Each row below holds a small network's activations on one input, seen along a few directions.
Each table varies a few parts of the input and shows all the possible inputs, shuffled.
A made-up example of a description, with smaller parts first: one of 8 places around a ring, together with either a single point or one of 11 places along a line or (one of 2 separate values, together with one of 6 places along a line).
Shared parts are said once, and a part with two or three values counts as separate values.
(in the rows, 128 means zero)

Other details of the inputs shift rows strongly along two fixed directions, in all tables alike. That doesn't count.

Table:
R1: [149 174 134 113 113 116  94 132 127 149 103 109 147 108]
R2: [128 134  62 139 145 120 173 106  89 111 152 115 110 133]
R3: [169 141 124 131 126 133  59 126 151 138  84 149 181 103]
R4: [166 119 184 149 116 171  45 169 193 116  57 201 156 103]
R5: [ 90 140 176 115  72 123 131 143 147 140 124  91 131 145]
R6: [ 91 168 148  68  88  94 180 150  82 138 137  49 111 184]
R7: [126  76 111 135 174 133 165 120 122 129 177 138  86 118]
R8: [109  99  95 131 137 116 152  62 110 137 174 125 118 117]
R9: [157  99 186 130 117 152  96 169 163 120  88 163 128 125]
R10: [140  81  97 147 180 151 107 106 151 136 147 172 133 102]
R11: [ 93 137 146  83  71  99 170 108  93 185 149  34 101 129]
R12: [141 102  79 166 193 145 103 103 143 130 162 178 146  92]
R13: [120 179 171 118 121 125  97 157 150 140 126 118 145 135]
R14: [131 179 110  78 100  83 147 105  74 185 126  39 142 149]
R15: [171 159 131 141  99 129  77 143 137 126  62 147 162 122]
R16: [155 175 154 136 113 133  76 153 155 122  79 150 160 107]
R17: [134 115 176 104 109 133 130 156 120 129  96 109 114 144]
R18: [140  63 112 154 167 150 133 128 130  98 130 169 106 120]
R19: [178 127 119 125  91 140  75 135 129 121  54 138 179 138]
R20: [ 97 109 118 181 149 143 135 103 164  74 165 196 121 124]
R21: [ 90 126 116 141 182 133 158 127 148 118 190 145 100 131]
R22: [ 90 146 178  67 107 100 177 150  94 150 146  40  96 180]
R23: [161 172 146 146  99 132  85 155 144 115  60 153 161 128]
R24: [ 97 103 135 127 170 127 179 140 135 117 190 126  90 149]
R25: [151 108 125  93  94 122 113 132 102 137  86 109 152 148]
R26: [138 175 153 144 124 134  75 159 174 104  96 159 166 125]
R27: [126 129 102 179 188 148 123 128 149 107 162 188 124  93]
R28: [138 116  89 174 188 145 112 117 144 118 160 183 126  87]
R29: [147 162 148 137  89 141  91 168 151  88  67 146 164 160]
R30: [146  95 160  81 107 123 115 131 108 158  95  85 135 147]
R31: [100 170  87 152 160 109 170 123 119 105 169 125 120 149]
R32: [121 148 174 119  76 125 118 115 132 132 107 125 127 124]
R33: [138 169 126 115  94 122 142 142 102 120  97 100 132 148]
R34: [118 106  96 138 179 134 150 107 128 140 177 141  95 104]
R35: [ 81 150 159  87  71 102 181 119  97 176 152  38  99 135]
R36: [128 139 140 103  94 121 147 151  99 120  99 108 122 150]
R37: [115  98  66 134 157 120 185 110  86 106 164 129  95 133]
R38: [125  63  96 123 183 127 169 102 114 143 189 125 100 125]
R39: [118  59  91 165 138 146 126  94 148 125 148 159 137 101]
R40: [108 107  99 150 139 123 157  75 118 117 172 146 100 107]
Each input here is: one of 4 places along a line, together with either one of 2 separate values or one of 8 places around a ring.
Changing only the place on the line of 4 turns R15 into R14. The same change can be made to R11. Which row results?
Answer: R39
A walk changes only the place on the ring of 8. It starts at R27 and steps to R16. List the rest of the walk in order.
Answer: R23, R33, R36, R17, R9, R4
Change only the choice among 2 separate values in R40. List by row number the other rows that result.
Answer: R11
Which other rows agree with R21 in the place on the line of 4? List them by row number.
Answer: R5, R6, R13, R20, R22, R24, R26, R29, R31

Table:
R41: [144 180 146  92  46 108  87 116 116 136  67 102 173 152]
R42: [131 178  71  92 141  95 159 108  68 182 158  61 125 112]
R43: [148 135  53 175 181 125 155  85 117 100 167 172 111 110]
R44: [128 114 163 196 111 164  83 159 193 104  96 188 144  95]
R45: [108 147 129 107 137 102 205 152  84 140 148  57  82 157]
R46: [106 166 202 103  40 129 105 148 161 147  94 101 143 136]
R47: [156 191 154  90  66 109  83 113 113 146  67 104 169 149]
R48: [125 178 210 119  74 120 100 162 157 164  87  90 132 117]
R49: [171 108 122 149 163 166  75 191 168 100  79 185 164 133]
R50: [145  91 138 161 105 168 106 172 168  62  70 199 146 149]
R51: [143 176 145 102  57 101  82 123 112 137  65  90 184 142]
R52: [168 135 110 156 113 159  67 128 125  85  59 209 144  67]
R53: [139 126  24 169 196 134 139  99 120 125 168 154 142  98]
R54: [ 93 193 153  96 144  97 168 104 116 161 196  79  94 141]
R55: [142 144 186  98  53 136 128 186 123 132  61  94 122 170]
R56: [ 88 176 124  96 151 107 158 128 121 188 195  60 115 121]
R57: [133 125  48 187 162 133 169  86 121 103 154 169 103 105]
R58: [165 164 195  92 102 115 106 189 120 133  69  89 135 161]
R59: [145  88 138 170 116 161 101 179 164  64  68 186 157 140]
R60: [101 156 129  88 152  94 184 136  77 128 161  66 109 175]
R61: [139 131 167 182 119 164  85 150 202 106  97 204 129 101]
R62: [163 178 118  93  86 118  67 138 130 179  69  71 193 141]
R63: [113 106  39 190 149 128 165  87 116  88 156 155 135 105]
R64: [154 168 149 114  32 124 106 132 114 153  56  92 146 135]
R65: [127 113 144  79 134 102 176  95  91 176 175  69  79 139]
R66: [156 187 154 100  77 102  78 121 108 147  65  92 180 139]
R67: [ 93  87 130  85  92 112 190  90  94 163 167  65  93 144]
R68: [105  47  88 154 176 131 148  85 127 102 180 161 120 120]
R69: [176 124 150 150 155 157  84 167 163  73  80 205 144 153]
R70: [136 167 141 105  41 107  88 128 112 139  62  87 180 139]
R71: [151 153 155  77 106 130  88 191 138 157  73  73 168 177]
R72: [106 111 140  71 130 103 169  80  88 168 175  75  98 152]
R73: [110 135 111 174 192 135 156 109 159 106 202 179  91 107]
R74: [129  98 188  73  40 129  93 126 131 156  80  98 145 151]
R75: [131 114  89 163 219 129 165 135 119  78 170 164 108 144]
R76: [ 88 133 107 166 188 135 150  94 155  98 202 184 110 119]
R77: [105 106 138  65 120 116 172 100  60 163 159  78  66  97]
R78: [169  55 122 142 151 168  49 138 185 141  92 171 176 117]
R79: [139  59 100 161 200 132 152  97 127 120 180 158  97 103]
R80: [176 110 126 145 163 164  76 195 157 100  78 193 154 120]
R81: [ 98 167 198 105  54 118  89 152 154 144  97  94 159 135]
R82: [ 88 146 121  89 132  92 188 138  80 118 161  63 113 179]
R83: [100 155 128  71 132 113 192 148  53 123 147  80  65 130]
R84: [173 196 157 102  88 101  78 126 109 154  66  89 171 134]
R85: [118  57  96 153 196 132 145  82 124 112 181 163 116 116]
R86: [ 92 189 153 106 154  91 163 111 112 163 194  67 105 131]
R87: [ 81 171 114  96 151 107 152 123 132 188 196  49 127 139]
R88: [115  35  91 177 163 148 168 101 126 119 169 152  94 102]
R89: [103  89 135  95  96 117 193  99  89 175 164  63  76 138]
R90: [166 168 195  82  91 121 111 182 124 132  71 101 125 171]
R91: [169  56 157 168 128 161  81 138 170 120  75 183 136  97]
R92: [ 68 113  93 172 152 141 159 101 159  88 198 179 110 120]
R93: [113 109  40 181 138 135 170  79 120  87 158 168 125 115]
R94: [ 74 180 150 103 143  92 164 106 110 156 192  70 113 136]
R95: [137  92 134 162 118 157  90 177 161  59  73 191 163 148]
R96: [ 98 133 124 112 119 109 207 154  79 136 151  54  87 161]
R97: [166 114 106 197  99 155  82 135 151  98  61 182 164  98]
R98: [ 98  38  83 159 161 138 154  89 128 103 178 159 117 116]
R99: [106  50  88 145 166 138 153  77 131 100 182 173 109 129]
R100: [165 163 167  67 112 126  91 200 115 160  71  98 146 144]
R101: [135  66  99 156 208 131 145  87 125 119 182 161 108 111]
R102: [105 163 202 112  51 122 100 155 156 149  92  88 153 127]
R103: [131  54  71 145 205 147 140 104 134 143 183 153 118 100]
R104: [124 106 118  69 150 109 160 114  83 200 174  61 101 114]
R105: [ 75 120  99 177 179 127 149 104 154  89 199 169 124 114]
R106: [126 108 116  64 155 107 156 114  82 204 174  66 101 111]
R107: [149 134 146 160 153 162  56 166 190 128 109 197 158  81]
R108: [113 103 139  90 116 110 189  97  95 178 162  66  72 134]
R109: [106 113  36 173 141 130 159  77 118  82 164 173 131 124]
R110: [149  40 148 163 104 163  81 131 170 105  80 182 157 107]
R111: [189 137  88 154 147 150  52 142 147 126  74 196 178  82]
R112: [122 100  85 170 183 145 190 140 129  80 158 171  79 141]
R113: [177 189 158 108  81 102  85 136 112 156  65  86 160 125]
R114: [107 131  83 158 212 139 137 127 149 135 201 174 112  80]
R115: [139 188 215 107  92 112  86 160 153 162 100  93 139 122]
R116: [ 89 150 121  79 122  99 193 131  84 117 163  75 102 189]
R117: [124 120 142  73 142 102 168  85  89 174 177  72  90 147]
R118: [ 62 173 142  95 112  97 173 101 118 145 194  79 106 150]
R119: [115 109  86 151 197 137 170 123 122  70 171 180 106 158]
R120: [125 146 178  80  52 126 114 174 125 115  68 101 145 184]
R121: [187 149 114 166 134 145  63 113 155  95  76 203 168 117]
R122: [130 135 167 155 124 168  68 152 167  91  94 215 123  64]
R123: [176 128 110 192 118 147  79 133 156 101  59 185 160  94]
R124: [129 117 163 187 100 171  88 152 197 102  98 201 133 104]
Changing only one part turns R92 into R120. The same change can be made to R86. Which row results?
Answer: R75
Changing only one part turns R101 into R84. The same change can be made to R78. Which row results?
Answer: R62
What is each input in this table made of?
Answer: one of 4 separate values, together with either a single point or one of 4 places along a line or (one of 2 separate values, together with one of 8 places around a ring)
Change only the choice among 4 separate values in R89. List by row number the other rows that result.
Answer: R55, R64, R124
Change only the place on the line of 4 in R49. List by row number the other rows that result.
Answer: R71, R80, R100
Change only the choice among 4 separate values in R95. List by row number the other rows that result.
Answer: R70, R81, R98
Change only the choice among 2 separate values in R70. List by row number the other rows that result.
Answer: R109

Table:
R125: [122 120 137  79 126 110 151 128  96 169 146  67 114 149]
R126: [170 153 165 112  79 132  55 130 143 153  60 134 166 107]
R127: [103 163 158  99 113 108 163 135 108 152 150  79  93 132]
R128: [113 144 149  93 111 110 172 141  93 142 136  77  91 147]
R129: [100 108  89 160 202 133 179 113 126 111 204 155  87 106]
R130: [117 185 119 104 116 100 147 117 100 160 145  70 126 130]
R131: [115 119 133  84 112 108 155 118 100 163 141  67 118 149]
R132: [ 97 187 142  95 127  99 151 135 116 141 158  76 129 163]
R133: [ 86  88  75 165 170 129 174  82 131 109 206 151 106 113]
R134: [164 105  85 186 158 157  93 136 154  78  97 206 154 111]
R135: [134 153 113  94 116 100 153 113  80 161 130  69 123 137]
R136: [169 118 186  99  99 144  72 171 146 143  60 127 151 137]
R137: [159 138 195 106 101 142  62 165 161 153  73 129 153 122]
R138: [107 167 133  89 125 101 161 141 101 131 144  74 127 178]
R139: [116 123  53 168 195 122 167  84 113 120 194 151 110  99]
R140: [179 133 156 106  77 134  64 136 128 143  47 131 164 121]
R141: [149 129 185 110  81 137  61 146 165 152  71 128 166 126]
R142: [ 96  68  67 159 168 130 183  88 117 100 192 148 104 127]
R143: [135 101 131 192 140 164 101 136 180  78 115 220 130 103]
R144: [100 127 141  97  88 109 166 112  97 144 137  72 111 152]
R145: [145  82 122 186 138 166 111 142 165  68 102 217 128 117]
R146: [126  87 125 191 135 163  94 118 180  81 117 213 144 105]
R147: [164 128 192 105  89 142  79 177 144 131  55 133 145 135]
R148: [153 114  83 189 150 157  97 141 155  69  95 211 158 117]
R149: [112 140 146  85 129 108 142 122 111 179 159  70 116 134]
R150: [ 98 144  48 175 185 124 175 100 119 100 193 153 114 112]
Changing only one part turns R138 into R132. The same change can be made to R134. Which row results?
Answer: R130
What is each input in this table made of?
Answer: one of 2 separate values, together with either a single point or one of 4 places along a line or one of 8 places around a ring
Change only the place on the ring of 8 in R142. List by row number the other rows that result.
Answer: R125, R128, R131, R136, R144, R145, R147
Change only the place on the line of 4 in R150. List by row number the other rows that result.
Answer: R126, R130, R139
